Each row below holds a small network's activations on one input, seen along a few directions.
In each table, some parts of the input vary, and every possible input appears once, in random order.
A made-up example of a description, with smaller parts first: values(3) and (point or line(9) or (ring(5) and line(6))).
Shared parts are said once, and a part with two or three values counts as separate values.

Other details of the inputs vary at random and push rows far along two fixed directions, the same in every table; ignore that.

A family of inputs:
row 1: -3 -2 13  1 19 -4 -6 -3 -4  3  2  0
row 2:   6  -5 -12  -7  -5   4  -5   7  13  -3  10  18
row 3:  -9  42  32 -44  21  25 -39  -5  31  10  70   6
row 4:  -6  -2   4  19  -2   5  18  -8 -15  -5 -25  -8
row 5:   2   0  -5 -22   3  10 -25  13  32 -12  40  30
row 6:  -1   2   8  29  20   0  15 -21  -4   9  -8  -1
row 7:   8  30  23  17  14  11  35 -38 -25  30 -26 -14
row 8:  -7   3  16  16  12  11  12 -13  -5  -9 -11  -6
row 9:   1  -4   6  27  13   6  23 -17 -13  14 -21 -29
row 10: -10  -2  -1   7  -8   2   2   2  -7  -9  -8   2
row 11:  -4  -2   9 -13  14  -3 -20   7   6  -2  18  10
row 12:   5  19   0 -60 -20   6 -26  17   0   8  21  19
row 13:  -5  -1  20  32  28 -10  19 -23 -26  15 -28 -19
row 14:   0  -2   8  15  16   9  11 -12  -1   8  -3 -21
row 15:   8   3   6  10   7  -8  14 -11   1  -4 -10 -11
row 16:  -8   3  18  21  14  10  15 -16  -8  -7 -14  -8
row 17: -16   5  12  13   7   3  -4  -6  -2  -8   4   2
row 18:  -4  -6 -17 -23 -16   3 -28  24  18  -2  33   7
row 19:   1 -18 -34  -3 -48  -5  11  23 -22  -8 -37   4
row 20:  -7  20  42  41  50  -9  16 -43   0   5   2 -24
row 21:  15 -14 -29  22 -34 -25  39   0 -35   9 -63 -22
row 22:  10   0   5  28   6 -12  35 -21 -17   4 -37 -24
row 23:   9 -22 -45 -21 -49  -3  -3  35  -6   3 -13  -1
row 24:   6   4   5  12   6 -10  12 -11  -1  -2  -9 -11
row 25:  24  12 -37 -64 -71  -5  -6  34  -3   1  -8  15
row 26:  19 -15 -35 -11 -43 -16  18  20 -11  -5 -35  -3
row 27:   7 -23 -42 -40 -47 -14 -22  46  -5  -5  -5  23
row 28:  12 -20 -50 -29 -51  -5 -12  39   7  -6  -1  31
row 29: -11   0  -4 -26 -14   8 -31  22  21 -23  34  25
row 30:  -7  -1  19  33  27 -12  17 -23 -27  16 -28 -18
row 31:  16 -21 -45 -18 -45  -2   4  29  -1  -3 -18  21
row 32:   3   7  16  30  19 -12  25 -26 -10   4 -21 -22
row 33:  17 -21 -34  25 -30  -7  44  -1 -32  14 -64  -8
row 34: -14  15  21  -6  33   7 -39  -5  39  -7  66  28
row 35:   1  -4 -14  -3  -7  -1  -9   8  10   0  12  19
row 36:   2 -18 -38 -19 -53  -1  -1  33 -10 -14 -22  14
row 37:  -1  -3  16   9  23  -3   5 -10 -10   5 -10  -6
row 38:  -4  -1   5   8  11   6  -2  -5   4   7  10 -14
row 39:  -5  -2   9  33   4   4  32 -18 -25  -1 -41 -17
row 40:  -5  13  26   1  41  14 -19 -15  33  -7  47  18
row 41: -12  12  31  13  41  12 -13 -19  19   5  37 -13
row 42:   6 -19 -37 -23 -52   3   2  33  -8 -17 -23  14
row 43:  -2  -2  18  14  25  -4   8 -13 -13   7 -14  -9
row 44:   1   7   1 -22   0  -7 -26  11  28 -15  37  13
row 45:  -7  -2   0   5  -7   5   4   2  -5 -10  -9   2
row 46:  -4  -6 -16 -23 -15   4 -28  24  18  -2  32   7
row 47:  15 -14 -33   8 -39 -22  27  10 -24   3 -48 -13
row 48:  -9   0  -4 -18  -1   4 -33  16  23  -1  44   6
row 49:  -4  34  26  -2   2  17  16 -25 -22  10 -15 -11
row 50:   1  -6   2 -23   5  -1 -21  15   9  -6  17  14
row 51:  2  1  1 -3 11  8 -9 -1 20 -4 22 18
row 52:  -9  14  32  33  48   6   5 -34  10   7  17  -1
row 53:  -1  -4  -2  -1   2   7  -4   3   7   4  11 -10
row 54:   5  -9   2  -5   6  -3   1   4  -8   1 -11   0
row 55:  -9  20  34  14  40  -7 -12 -23  20  -5  34  -5
row 56:  -4  -2  19  27  26  -9  16 -20 -23  13 -24 -16
row 57:  -3  -3  -3   1   1   5  -6   3   5   5  12 -10
row 58:  11   0   2  13   2  -8  23 -11  -6  -2 -23 -15
row 59: -11  11  24 -19  32  18 -39   1  42  -8  69   6
row 60:  -6  -2   5 -26   8  -3 -34  17  16  -7  34  20
Description of these inputs: values(5) and (point or line(11)).
Q: Changing only the values(5) part turns row 1 into row 31. The same change can be made to row 12. Which row results?
A: row 7
Q: Change only the values(5) part in row 39. List by row number the other rows that result.
A: row 2, row 26, row 43, row 53
Q: Change only the line(11) part in row 15. List by row number the other rows that result.
A: row 20, row 21, row 22, row 24, row 26, row 32, row 44, row 47, row 55, row 58
Q: Change only the line(11) part in row 14. List by row number the other rows that result.
A: row 9, row 18, row 23, row 38, row 41, row 46, row 48, row 53, row 57, row 59

A family of inputs:
row 61:   0   8  19  39  31  -3  22 -25  15   4   6 -26
row 62: -18   9  16   3  22   4 -29   3  41 -26  53  40
row 63:  -5  24  43  -7  40   4   5 -29 -18   8 -11 -11
row 64:  -2  18  -2  27  -1   9  19 -27  -5  22  -7 -19
row 65:  19 -38 -66  -2 -69 -12  22  35 -20 -18 -48  29
row 66:   4   8  -9  25 -12   9  35 -14 -14  27 -26 -18
row 67:  15 -53 -67 -27 -61 -20   4  51 -27  -9 -57  27
row 68:   9  23  25  33   7   5  55 -46 -38   9 -51 -22
row 69:  11 -11 -38  -1 -34 -11   2  14  17 -10   1  -7
row 70:  -6  -5  24  68  50   4  46 -49 -20   1 -45 -10
row 71:   7  11  14  -5  -4 -10  21 -13 -41   9 -36 -15
row 72: -19   9  -1 -20   5   3 -57  16  57 -39  78  54
row 73:  17  -7 -40 -45 -75 -19  14  41 -38   3 -55   5
row 74:   5   9   2  22   6  14  24 -26 -11  23  -5 -15
row 75: -20  44  48 -28  33  -1 -44 -16  20 -10  57  10
row 76: -11  42  15 -52 -10  13 -51   6  47 -29  74  39
row 77:   2 -12 -23 -20 -16 -22 -28  24  19  -6  25  -7
row 78: -15  20  50  21  75  15  -5 -44  -1  32  24 -25
row 79:   5  15  28  56  34  18  47 -48 -20  35 -34 -36
row 80: -22  -2  11 -35  15  -9 -67  33  45 -26  76  52
row 81:  18 -26 -66 -33 -78 -12   9  51 -31  26 -42  -3
row 82:  -1  -5   5 -40  18  -9 -57  24  45 -15  81  13
row 83:   5 -18 -16 -50   2  -6 -49  36  39 -13  52  13
row 84: -31 -11  20  64   8  32  41 -25 -36 -11 -51 -39
row 85:  -4  18  26  22  44  26  14 -40   7  22  12 -15
row 86:   2 -33 -52  -7 -54 -29  -4  36 -20 -11 -38  20
row 87: -13  20  33 -16  44  10 -41 -11  21  16  71   3
row 88:  11 -44 -60 -41 -64 -22 -23  61  -9 -20 -12  42
row 89:   1  10  29   4  44  11 -23  -9  51 -13  60   1
row 90:   7  17  44  47  30  -7  62 -48 -64  29 -86 -47
row 91:  -9   4  35  47  48   7   9 -29  11 -11   4  12
row 92: -21  31  47  33  61   3  -8 -46  -1  31  29 -29
row 93:  22  -1 -49 -35 -88  -4  30  33 -24  -5 -56  13
row 94:  -5  11  21 -25  26  13 -40   8  22  16  54   6
row 95:  17   4 -23 -33 -41  11  20   9 -13  -7 -36  12
row 96:  -3   8  24  -2  50  13 -22 -15  50 -13  60   0
row 97:   2  -7  25  75  40 -26  61 -43 -41  32 -65 -67
row 98:  28 -32 -67 -35 -68  -9  -1  48  13 -17  -2  11
row 99:  16 -22   2  42  14 -19  41 -13 -30  21 -58 -48
row 100:   0  34  34 -32  12  21 -23  -4  31 -17  43  26
row 101: -35 -26  -6 -25 -24  23 -40  44  -2 -30  19   7
row 102:  15 -47 -52 -12 -56 -21   6  48 -26  -7 -55  23
Q: Describe the family of inputs behind these rows.
A: values(2) and (point or (line(4) and line(5)))
Q: Changing only the values(2) part turns row 102 into row 91. The same change can be made to row 86. Which row results?
A: row 72
Q: Change only the line(4) part in row 85. List by row number the other rows that result.
A: row 70, row 95, row 96
Q: Change only the line(5) part in row 92. List by row number the other rows that result.
A: row 78, row 81, row 87, row 94
Q: Change only the values(2) part in row 66. List by row number the other rows that result.
A: row 81

A family of inputs:
row 103:  14  -7  -5  41 -15  -3  48 -12 -44   4 -80 -11
row 104: -15  23  50  35  73  13  -7 -49  19   8  30  -9
row 105:  11 -14 -30 -33 -52  -3  -3  37   1 -20  -9  37
row 106:   7 -11  -5  20  -4  -4  31  -9 -33  -1 -54 -15
row 107:  -4  -1   4  22  -9  -3  33 -13 -20   0 -42   3
row 108:  -8  -6  -3 -25   4  -3 -32  22  21   3  39  11
row 109:  -7  -6  -4 -30  -8  -2 -24  15  14 -19  20  22
row 110:   4 -15 -12  28  -6 -12  25  -2 -36  21 -41 -27
row 111:   7 -19 -36 -26 -48  -7  -8  30 -12 -17 -17  14
row 112:  -7  -1 -16 -27 -24  11 -32  26  24 -19  34  21
row 113: -17  14  39  36  46  16  15 -38   5   3   5 -19
row 114:  -5  -5 -15 -20 -34  -7  -5  17   5 -14  -5  32
row 115:  -7   9  21  36  37   2  19 -35  -6  11  -3 -14
row 116:   7 -18 -30 -31 -24  -4 -23  40   4   2  14  12
row 117: -20  25  54  35  56  16  -8 -38  15  -5  35 -12
row 118:  14  -8 -19 -25  -8  -4 -23  24  24  -1  22   3
row 119:  19  46   3 -24 -41   4  65 -30 -66  53 -79 -42
row 120:  -3   6   8 -16  26  12 -29  -1  30  -8  54  20
row 121:  -7  -2  -5 -32 -13   0 -36  20  19 -24  24  23
row 122: -15  21  39  32  58   6  -6 -40  13   5  34  -4
row 123:   8  -2  -8 -17   0  -7 -19  17  26  -2  30   0
row 124:  20 -19 -48 -21 -47 -17  -4  39   1  -1  -9  -1
row 125:  13 -19 -21  29 -28   3  49  -6 -36   9 -70 -24
row 126:  -7  14  30  30  47 -11   3 -28  11  12  22 -24
row 127:  -3  -6  10 -19  15   3 -28  14  20   2  44   6
Q: Describe the family of inputs behind these rows.
A: point or (line(4) and line(6))
Q: Change only the line(4) part in row 108. List by row number the other rows that result.
A: row 110, row 116, row 127

A family of inputs:
row 128:  25 -19 -40 -24 -42 -20 -16  38  52   0  35   0
row 129:  34 -28  -3  53  25 -28  60 -37 -54  24 -96 -19
row 130:  -3 -19  32  21  49  -5 -14  -5 -16  18  12  12
row 131:  34 -22 -34 -31 -30   4 -10  39  35  -5  21  51
row 132: -11  -6 -35 -25   3  15 -39  19  46  -7  83  22
row 133: -31   1  30   0  65 -15 -42   2  20   8  76   9
row 134:  33 -75 -96 -32 -92   6  17  74 -38  12 -87  13
row 135:  28  14 -32 -64 -90  -9  26  32 -79  47 -73 -20
row 136: -26  -9  37  50  30  20  44 -28 -34 -14 -52 -42
row 137: -25  31  47 -10  49  -6 -43 -33  36 -34  46  52
row 138:  14  -9   2  -2  26 -40 -28  -7  32  -1  29 -22
row 139:  25  60  42 -12  19 -11  47 -62 -55  44 -60 -45
row 140: -18   3   8 -26  -1 -10 -65  47  22 -25  58  35
row 141: -18  67  62 -63  36  43 -35 -20  13  30  55 -19
row 142: -11  18  65  42  69 -13  24 -58 -13 -32 -15 -18
row 143:  21 -31 -47 -25 -31  24 -26  30  19  -5  31  36
row 144: -25  11 -10 -24 -21  33 -48   6  42 -35  62  58
row 145: -22   3  -1 -28   1  21 -61  44  42 -29  52  23
row 146:   4 -42 -27  45 -13 -12  37   1 -27  33 -71 -75
row 147:  27  64  17 -56 -29  17  18 -11   2  31  11  -1
row 148: -16 -23   3 -21 -26 -10 -14  36 -20 -35   3  15
row 149: -37   3  28   1   8  -4 -28  -1  -7 -13  13  39
row 150:  -8  -6   5  42  -6  22  41 -28 -26 -26 -26 -23
row 151:  27 -46 -74  24 -67 -11  32  15 -18  20 -47 -50
row 152:   2  30  33  51  32   0  22 -24  21  -8   1  -2
row 153:  30 -22 -70 -28 -73 -36  -3  52 -15 -29 -55  23
row 154: -39   1   4 -39  -7  30 -56  24  38 -30  43  52
row 155:   8 -45 -40 -23 -44 -37 -29  52   0  11   9 -16
row 156:  22 -21 -34  13 -66  -6  68  17 -27 -28 -74  -1
row 157:  12  62  41  31  15  33  66 -81 -61  59 -50 -68
row 158: -19  36  56  63  47  10  40 -65  10  -4 -16  14
row 159:  -6  10  31  48  88 -31  23 -56  -5  15  -3 -24
row 160:  20 -19 -62 -24 -42 -15  12  42  26   2   9  25
row 161: -32  -1  32  55  82  10  20 -38  -5  28   0 -43
row 162: -19  30  27  22  37  28 -41 -13  44 -25  75  11
Q: Changing only one part turns row 160 into row 133. The same change can be made to row 128. Which row results?
A: row 155
Q: Describe the family of inputs behind these rows.
A: ring(5) and (point or line(6))
Q: Change only the line(6) part in row 132. List by row number the other rows that result.
A: row 143, row 144, row 150, row 151, row 162
Q: Which other rows agree with row 129 in the ring(5) part? List them by row number.
A: row 137, row 138, row 139, row 142, row 153, row 159
Q: Change only the ring(5) part in row 139. List by row number the other rows that result.
A: row 135, row 141, row 147, row 157
